Each row has a name. Each piece below is followed by the name of the row it came from, unless a question asks for something else. Each question is about the rows just above it. Places in a row count from 0.

J: [100 138 124 123 146 120 155  87 100 198 111 121 179 128 176 133  64 139
 107  79 156 112  97 129 158 103 113 150]
P: [104 125  87 132 120 134 114 141 135 212 146 121 146  56 124 153 141 117
 147 116 133 161 143 133  61 140 132  82]
Q: [142 118 140 140 199 157 116  77  95 174 147 157 142 161  98  95 135 129
 152 167 174 140 122 133 108  97 109 140]
[104 125  87 132 120 134 114 141 135 212 146 121 146  56 124 153 141 117
 147 116 133 161 143 133  61 140 132  82] : P
Row and place of [61] in the named rows: : P, 24
Row and place of [156] in the named rows: : J, 20
[108] is at row and place : Q, 24
Where in the named rows is [158]? : J, 24

N: [200 110 177  85 123 153 198  92  70]
Y: [175 134 148 171 130 142 156 101  38]
X: [188 152  85 141 117 112  60 135  37]
T: [104 142 183  39 102 145 187 139 177]
V: [ 63 108 138 129 139  86 104 158 220]
Where in the named rows is [37]? : X, 8
Row and place of [129] in the named rows: : V, 3
Where in the named rows is [38]? : Y, 8
Where in the named rows is [141]? : X, 3
Where in the named rows is [153]? : N, 5
Row and place of [123] in the named rows: : N, 4
Where in the named rows is [102]? : T, 4

voz: [116 140  55 142]
Rav: [112 130 122  81]
Nogef: [120 122 118 115]
nez: [118  56 129 113]
lifi: [133 118 126 215]
susir: [118  56 129 218]
Row and place of [130] in the named rows: : Rav, 1
Where in the named rows is [218]? : susir, 3
[133] is at row and place : lifi, 0
[115] is at row and place : Nogef, 3
[120] is at row and place : Nogef, 0

boke: [133 117 154 150 142 145 107 146 187 131 137]
lape: [133 117 154 150 142 145 107 146 146 131 137]
sozu: [125  97  70  83 135 166  76 142 112 115 149]
vala: [125  97  70  83 135 198 119 146 176 131 156]
zeriz: [133 117 154  77 142 145 107 118 187 131 137]
rogeb: [129  86  95 140 140 134  81 128 139 139 159]
Where in the named rows is [118]? : zeriz, 7
Row and place of [166] in the named rows: : sozu, 5

vem: [ 88 108  60 207  62 142 200]
Sokis: [187 170  54 196  66 202  97]
Rozil: [116 206 130  73 165 134 137]
Lik: [118 165  73 208 106 201 169]
reru: [124 125 109 111 125 130 199]
Where in the named rows is [124]? : reru, 0
Where in the named rows is [108]? : vem, 1
Row and place of [106] in the named rows: : Lik, 4
Row and place of [202] in the named rows: : Sokis, 5
Row and place of [207] in the named rows: : vem, 3
[116] is at row and place : Rozil, 0

refi: [ 94 175 140 163]
Dad: [139 202 201 163]
Mel: [139 202 109 113]
Sot: [202 122  47 140]
Kasag: [ 97 119  50 136]
kava: [177 181  80 139]
mefaf: [162 152 106 200]
Row and place of [175] in the named rows: : refi, 1
Row and place of [109] in the named rows: : Mel, 2
Row and place of [113] in the named rows: : Mel, 3
Row and place of [47] in the named rows: : Sot, 2
Row and place of [106] in the named rows: : mefaf, 2
Row and place of [200] in the named rows: : mefaf, 3
Where in the named rows is [177]? : kava, 0

dilo: [ 31 110 117 107  97 138  38  84  33  74 194]
Zad: [180 153  65 109  76  38 170 109 175  37  66]
guv: [ 63 106 136  52 195  65  58 146  64 181  93]
sino: [ 92 147 158  46 221 217 179 107  78 195 134]
nadig: [223 179 145  30 204  74 171 177 162 148  96]
gagim: [ 92 147 216  46 221 132 103 171  72 109 168]
Row and place of [223] in the named rows: : nadig, 0
[180] is at row and place : Zad, 0
[162] is at row and place : nadig, 8
[194] is at row and place : dilo, 10
Row and place of [217] in the named rows: : sino, 5
Row and place of [76] in the named rows: : Zad, 4

